Each row below holds a small network's activations on one record, seen along a few directions.
After each row come some of the record's fields: P, H, N, D, T, Y, E.
Not every record has every field; a missing one is left out.
The largest differences between rows may come from other fields.
In the rows, zero is written as 500.
Strong random noise was added to every row along 7 fixed directions; ignore it. To show where, here is one row again and again, with new noise each time:
[311 647 439 327 596 561 504 425 340 518 453 526 536 554 297 484 372 553
 539 512 573 457 551 438 422 507 611 612 488]
[419 788 264 209 592 467 311 435 316 475 525 545 600 522 439 399 302 499
 634 440 516 582 334 388 355 471 573 444 400]
[792 427 561 601 509 464 409 548 376 514 527 574 385 476 469 417 530 442
 347 350 377 475 503 602 406 511 473 556 542]
[368 866 699 393 659 551 322 408 357 617 507 757 419 654 209 351 309 609
 440 562 406 566 782 714 472 506 760 437 430]
[693 301 289 541 497 495 674 523 356 448 476 271 536 386 598 486 586 359
 582 337 555 303 247 392 388 505 297 669 514]
[337 433 551 521 507 518 494 531 438 421 439 493 635 563 462 602 446 518
 604 557 604 657 586 513 479 533 561 589 566]
[281 363 546 602 526 458 455 690 426 386 323 441 756 687 515 670 426 513
 759 589 732 778 601 705 562 509 607 574 460]
[560 388 447 414 329 589 393 566 555 470 408 544 412 492 556 724 598 577
 365 422 442 682 500 334 532 435 526 554 489]
[425 705 447 232 322 703 411 338 655 530 524 582 376 424 607 653 568 625
 438 514 306 696 495 176 546 418 530 359 432]

[517 350 427 605 532 500 690 511 498 433 484 364 549 385 461 532 639 447
 513 470 544 355 411 360 444 523 366 619 595] -> P is p1, H is h1, D is d2, T is t1, Y is y1, E is e3
[349 532 829 620 416 641 615 396 692 534 551 538 466 543 625 614 558 571
 525 639 430 621 732 571 653 512 506 384 553] -> P is p1, H is h2, N is n1, D is d1, T is t1, Y is y2, E is e1
[379 538 463 557 641 605 664 531 515 594 337 377 545 598 457 575 619 558
 688 577 610 348 606 687 693 428 524 513 200] -> P is p1, H is h1, D is d1, T is t2, Y is y1, E is e5
[386 378 560 561 365 526 565 373 586 370 575 473 593 372 557 580 549 516
 466 586 470 677 484 232 462 581 432 554 711] -> P is p2, H is h2, N is n2, D is d2, T is t1, Y is y2, E is e3
[636 541 686 607 312 641 491 523 782 637 448 524 292 572 784 643 699 571
 443 542 311 643 673 676 793 388 527 265 311] -> P is p1, H is h2, N is n1, D is d1, T is t2, Y is y2, E is e1
[318 774 485 319 338 703 606 334 758 521 484 364 483 456 773 641 568 543
 693 590 376 620 458 283 670 422 437 288 368] -> P is p2, H is h2, N is n1, D is d2, T is t1, Y is y2, E is e1
[626 922 337 205 589 430 361 315 410 626 590 623 412 497 493 218 391 505
 539 478 379 406 314 527 438 433 569 253 249] -> P is p2, H is h2, N is n2, D is d1, T is t2, Y is y2, E is e4
[654 327 406 571 506 464 595 619 360 468 468 366 520 508 557 408 398 285
 520 411 582 320 314 607 389 574 357 638 590] -> P is p2, H is h2, N is n1, D is d2, T is t1, Y is y2, E is e1
[293 165 546 539 522 498 667 651 376 467 304 451 621 598 214 725 486 524
 387 496 773 408 697 413 442 540 552 890 746] -> P is p2, H is h2, N is n1, D is d1, T is t2, Y is y1, E is e4
[340 684 618 478 742 579 767 309 302 598 585 453 469 484 207 202 309 453
 544 518 535 127 656 601 423 597 500 669 621] -> P is p1, H is h2, N is n1, D is d2, T is t1, Y is y2, E is e2
[479 681 328 383 540 517 547 511 509 610 368 378 492 560 522 429 529 570
 677 543 541 330 454 590 604 409 515 370 127] -> P is p2, H is h1, D is d2, T is t2, Y is y2, E is e4
[447 561 588 294 154 735 438 301 845 612 643 679 242 357 703 646 587 634
 252 652 247 681 571  84 580 468 481 322 573] -> P is p2, H is h2, N is n1, D is d2, T is t1, Y is y2, E is e4
[557 402 601 662 418 429 555 554 557 410 516 428 654 481 717 564 591 420
 677 516 452 686 505 532 496 501 396 405 554] -> P is p2, H is h2, N is n1, D is d1, T is t2, Y is y1, E is e4
[359 322 552 445 363 565 468 528 554 472 430 545 467 520 376 801 511 610
 242 507 549 623 644 219 545 475 568 724 677] -> P is p2, H is h2, N is n1, D is d1, T is t1, Y is y2, E is e1
[281 642 357 291 438 760 723 422 588 597 323 313 415 480 560 714 559 611
 508 488 483 411 492 266 642 370 519 576 354] -> P is p1, H is h2, N is n1, D is d1, T is t1, Y is y2, E is e5
[354 326 603 648 426 564 647 565 570 412 485 356 663 484 771 643 463 413
 668 606 564 671 522 584 550 524 421 519 629] -> P is p1, H is h2, N is n1, D is d1, T is t1, Y is y2, E is e5
[481 549 598 544 653 429 497 396 402 511 586 528 521 510 324 346 420 521
 524 551 514 378 560 630 384 588 537 547 547] -> P is p2, H is h1, D is d2, T is t1, Y is y2, E is e5
[305 595 599 315 362 600 417 429 638 593 528 670 445 611 598 519 500 620
 537 687 497 682 652 560 621 502 605 305 350] -> P is p2, H is h2, N is n1, D is d2, T is t2, Y is y1, E is e4
[719 374 632 744 547 342 432 453 521 422 631 572 497 372 456 474 680 495
 423 482 400 578 543 483 445 550 431 513 587] -> P is p2, H is h1, D is d1, T is t1, Y is y1, E is e3
[614 575 641 608 471 493 340 476 651 523 561 607 498 483 654 507 624 562
 556 546 339 725 566 685 620 446 541 237 370] -> P is p1, H is h1, D is d1, T is t2, Y is y1, E is e5
[568 650 385 385 468 661 565 483 500 662 388 498 272 569 409 551 543 606
 378 422 416 315 515 438 584 381 577 544 329] -> P is p1, H is h2, N is n1, D is d1, T is t2, Y is y2, E is e3
[687 598 451 465 496 491 415 557 451 545 527 489 460 516 577 433 449 393
 510 373 416 449 398 561 475 427 423 455 388] -> P is p2, H is h2, N is n1, D is d1, T is t1, Y is y1, E is e1
[412 485 270 399 439 426 374 688 495 413 356 411 614 643 636 658 422 507
 643 452 682 686 354 484 545 434 541 488 358] -> P is p1, H is h2, N is n1, D is d2, T is t1, Y is y2, E is e1
[310 447 391 477 512 471 568 659 405 412 349 437 617 561 402 658 440 529
 573 466 709 551 501 438 478 474 523 670 545] -> P is p1, H is h2, N is n1, D is d2, T is t1, Y is y1, E is e3
[366 438 589 459 456 519 466 439 555 520 520 673 433 512 314 579 566 603
 405 680 526 503 708 385 530 559 638 537 585] -> P is p2, H is h1, D is d1, T is t2, Y is y2, E is e4
[444 497 331 313 449 649 637 575 498 604 338 379 379 611 495 531 446 535
 511 455 584 307 402 452 592 396 532 592 329] -> P is p1, H is h2, N is n1, D is d2, T is t1, Y is y2, E is e4
[655 492 884 850 539 445 578 452 550 527 627 556 516 510 560 326 515 339
 517 554 353 525 658 798 513 621 433 395 658] -> P is p2, H is h2, N is n1, D is d2, T is t1, Y is y1, E is e1
[497 273 565 577 348 603 636 617 624 417 387 395 501 490 637 715 649 530
 435 476 490 618 598 384 568 454 429 600 624] -> P is p1, H is h2, N is n1, D is d2, T is t2, Y is y2, E is e4
[749 104 518 709 329 421 471 773 555 486 319 472 341 542 468 745 765 593
 305 395 528 510 546 571 611 440 477 639 430] -> P is p2, H is h1, D is d2, T is t1, Y is y2, E is e3
[289 489 505 434 572 446 333 627 538 502 278 591 589 664 337 671 550 647
 521 597 623 708 656 603 634 466 726 542 313] -> P is p2, H is h1, D is d2, T is t1, Y is y1, E is e4
[598 388 578 660 505 404 464 518 545 528 477 546 441 479 378 533 682 565
 375 508 504 519 595 582 571 512 518 522 428] -> P is p2, H is h1, D is d2, T is t1, Y is y1, E is e3
[534 411 800 777 479 418 385 580 614 430 465 608 552 538 488 638 587 545
 449 596 403 796 741 669 576 528 580 395 580] -> P is p2, H is h1, D is d1, T is t1, Y is y2, E is e3
[419 586 434 258 429 492 251 455 668 544 435 703 416 480 441 670 618 700
 325 553 443 704 575 316 624 432 661 433 322] -> P is p2, H is h1, D is d2, T is t1, Y is y1, E is e4
[555 465 585 673 627 394 559 354 452 427 653 436 683 371 562 352 526 417
 695 597 502 444 460 622 465 596 396 463 542] -> P is p2, H is h1, D is d1, T is t2, Y is y2, E is e5
[592 345 698 725 579 517 757 422 507 543 582 418 475 458 555 356 649 453
 545 615 467 279 562 701 514 558 386 455 531] -> P is p1, H is h1, D is d1, T is t2, Y is y2, E is e4
[792 534 536 615 464 552 483 570 637 733 393 553 180 538 502 501 799 619
 353 408 309 384 551 718 713 391 525 342 159] -> P is p1, H is h1, D is d2, T is t1, Y is y1, E is e3
[589 650 522 386 459 562 382 563 462 679 497 578 291 655 466 387 428 507
 408 460 431 413 525 709 582 414 560 400 280] -> P is p2, H is h2, N is n1, D is d2, T is t1, Y is y2, E is e1
[611 702 561 410 459 515 273 436 467 542 692 732 407 534 525 316 327 459
 426 514 357 560 466 564 411 505 591 352 574] -> P is p1, H is h2, N is n1, D is d1, T is t2, Y is y2, E is e1
[629 560 388 458 679 252 377 347 307 461 788 563 612 346 419 133 390 373
 621 497 574 367 327 536 275 627 425 447 596] -> P is p2, H is h1, D is d2, T is t2, Y is y2, E is e2
[565 642 653 566 449 680 712 448 611 626 490 405 418 465 714 381 542 430
 572 515 270 409 541 607 608 466 424 327 477] -> P is p1, H is h2, N is n1, D is d2, T is t2, Y is y2, E is e4
[751 495 543 620 373 438 412 551 564 450 655 538 508 445 805 326 515 371
 621 447 393 646 363 620 449 502 354 223 489] -> P is p1, H is h2, N is n1, D is d2, T is t2, Y is y1, E is e2
[357 736 464 293 275 766 600 255 801 547 626 475 421 399 790 602 581 531
 550 576 290 600 375 122 595 456 388 245 467] -> P is p1, H is h2, N is n1, D is d2, T is t1, Y is y1, E is e1
[543 646  64 238 700 422 447 664 222 605 271 383 495 596 269 456 384 510
 496 232 658 293 317 458 457 330 591 702 217] -> P is p1, H is h2, N is n1, D is d1, T is t1, Y is y1, E is e4
[473 530 578 644 472 519 578 497 696 528 466 430 487 514 650 560 697 575
 645 639 483 620 563 641 724 436 493 309 279] -> P is p1, H is h1, D is d2, T is t1, Y is y2, E is e3
[849 283 384 633 349 436 388 765 536 464 388 454 421 497 720 646 571 424
 338 284 458 574 352 544 531 420 397 560 470] -> P is p1, H is h2, N is n1, D is d2, T is t1, Y is y2, E is e1

Here are new rows. What are their fields?
[426 948 178 139 465 520 387 221 625 513 699 437 536 341 725 421 498 555
 715 516 347 617 185 113 494 393 422  92 250] -> P is p1, H is h1, D is d1, T is t1, Y is y2, E is e3
[702 610 480 409 608 405 266 404 335 522 697 686 388 498 313 264 376 481
 295 405 394 351 465 572 317 553 571 501 567] -> P is p1, H is h1, D is d1, T is t2, Y is y2, E is e1
[787 626 354 410 648 409 321 512 321 634 532 602 312 499 377 283 469 529
 344 334 408 312 356 688 427 429 563 440 284] -> P is p1, H is h1, D is d1, T is t1, Y is y2, E is e5
[492 439 715 582 337 566 505 390 702 456 678 563 511 433 730 534 505 447
 445 563 342 691 551 444 482 583 405 388 722] -> P is p1, H is h2, N is n1, D is d2, T is t1, Y is y1, E is e1
[533 424 509 590 384 620 859 328 721 525 570 270 519 313 832 598 713 419
 672 542 367 424 414 281 625 490 255 427 559] -> P is p1, H is h2, N is n1, D is d1, T is t1, Y is y2, E is e4
[733 342 662 626 414 506 348 661 503 556 474 647 346 659 512 491 487 502
 265 429 438 540 594 750 554 500 565 516 529] -> P is p1, H is h2, N is n1, D is d2, T is t2, Y is y2, E is e1
[456 550 465 407 542 508 498 392 416 457 614 512 542 344 390 438 347 454
 334 425 447 444 481 128 303 526 471 665 819] -> P is p1, H is h2, N is n1, D is d1, T is t1, Y is y2, E is e4
[385 566 749 741 697 471 678 372 422 491 644 458 603 458 416 259 438 412
 735 649 529 401 642 758 468 607 489 398 579] -> P is p1, H is h1, D is d1, T is t1, Y is y2, E is e2
[505 834 719 562 563 533 383 486 530 515 533 597 538 504 593 366 368 460
 535 514 265 689 634 582 485 463 578 298 548] -> P is p1, H is h2, N is n1, D is d1, T is t1, Y is y2, E is e4
[458 600 443 279 513 527 433 357 413 509 605 645 470 416 292 441 372 508
 244 413 428 449 549 200 347 495 576 633 695] -> P is p1, H is h2, N is n1, D is d1, T is t2, Y is y1, E is e4
[483  59 638 735 355 666 890 607 568 489 361 360 423 432 499 737 644 464
 350 483 546 349 646 504 566 558 373 845 749] -> P is p1, H is h2, N is n1, D is d2, T is t1, Y is y1, E is e5
[641 272 719 893 558 413 646 736 416 512 383 448 463 592 446 505 574 440
 472 455 575 441 699 864 551 487 509 658 532] -> P is p1, H is h2, N is n1, D is d1, T is t1, Y is y1, E is e3
[712 806 469 328 533 536 310 478 403 624 552 712 190 515 358 324 387 547
 192 356 284 424 514 501 386 435 592 426 447] -> P is p1, H is h2, N is n1, D is d2, T is t1, Y is y2, E is e3
[496 435 271 406 539 422 477 536 318 415 513 447 585 509 394 496 358 393
 461 351 605 432 313 337 339 526 493 695 619] -> P is p1, H is h2, N is n1, D is d1, T is t1, Y is y1, E is e1
[769 515 479 470 496 405 309 617 393 485 576 619 430 519 528 278 317 374
 374 316 363 490 374 609 325 512 491 502 577] -> P is p1, H is h2, N is n1, D is d2, T is t1, Y is y1, E is e4
[530 514 606 446 516 489 342 543 388 477 490 696 437 541 357 453 246 502
 265 420 408 554 607 442 357 540 651 586 704] -> P is p1, H is h2, N is n1, D is d1, T is t1, Y is y2, E is e4
[694 502 440 551 562 377 398 557 479 548 478 540 396 497 449 447 627 539
 441 488 498 492 453 641 538 454 510 452 308] -> P is p2, H is h1, D is d2, T is t1, Y is y2, E is e3
[569 692 254 348 581 476 535 505 313 513 484 420 505 478 472 369 298 399
 531 340 485 337 283 406 321 464 467 493 491] -> P is p1, H is h2, N is n1, D is d1, T is t1, Y is y2, E is e3
[650 361 395 542 425 551 446 635 621 492 401 425 441 496 710 655 650 505
 548 441 495 577 372 516 617 410 446 395 323] -> P is p1, H is h1, D is d1, T is t1, Y is y2, E is e5
[737 364  69 391 530 233 332 757 349 443 365 374 562 551 591 463 500 452
 618 298 664 389 117 553 464 430 472 524 221] -> P is p1, H is h1, D is d2, T is t1, Y is y2, E is e4
[500 300 545 571 326 556 521 496 602 406 559 491 493 387 562 612 592 498
 402 433 450 634 504 229 478 539 414 581 734] -> P is p1, H is h2, N is n1, D is d2, T is t1, Y is y1, E is e2
[571 564 526 507 608 490 482 490 432 575 522 510 442 540 442 400 466 530
 516 503 486 367 553 743 537 468 544 452 363] -> P is p1, H is h1, D is d1, T is t2, Y is y2, E is e5
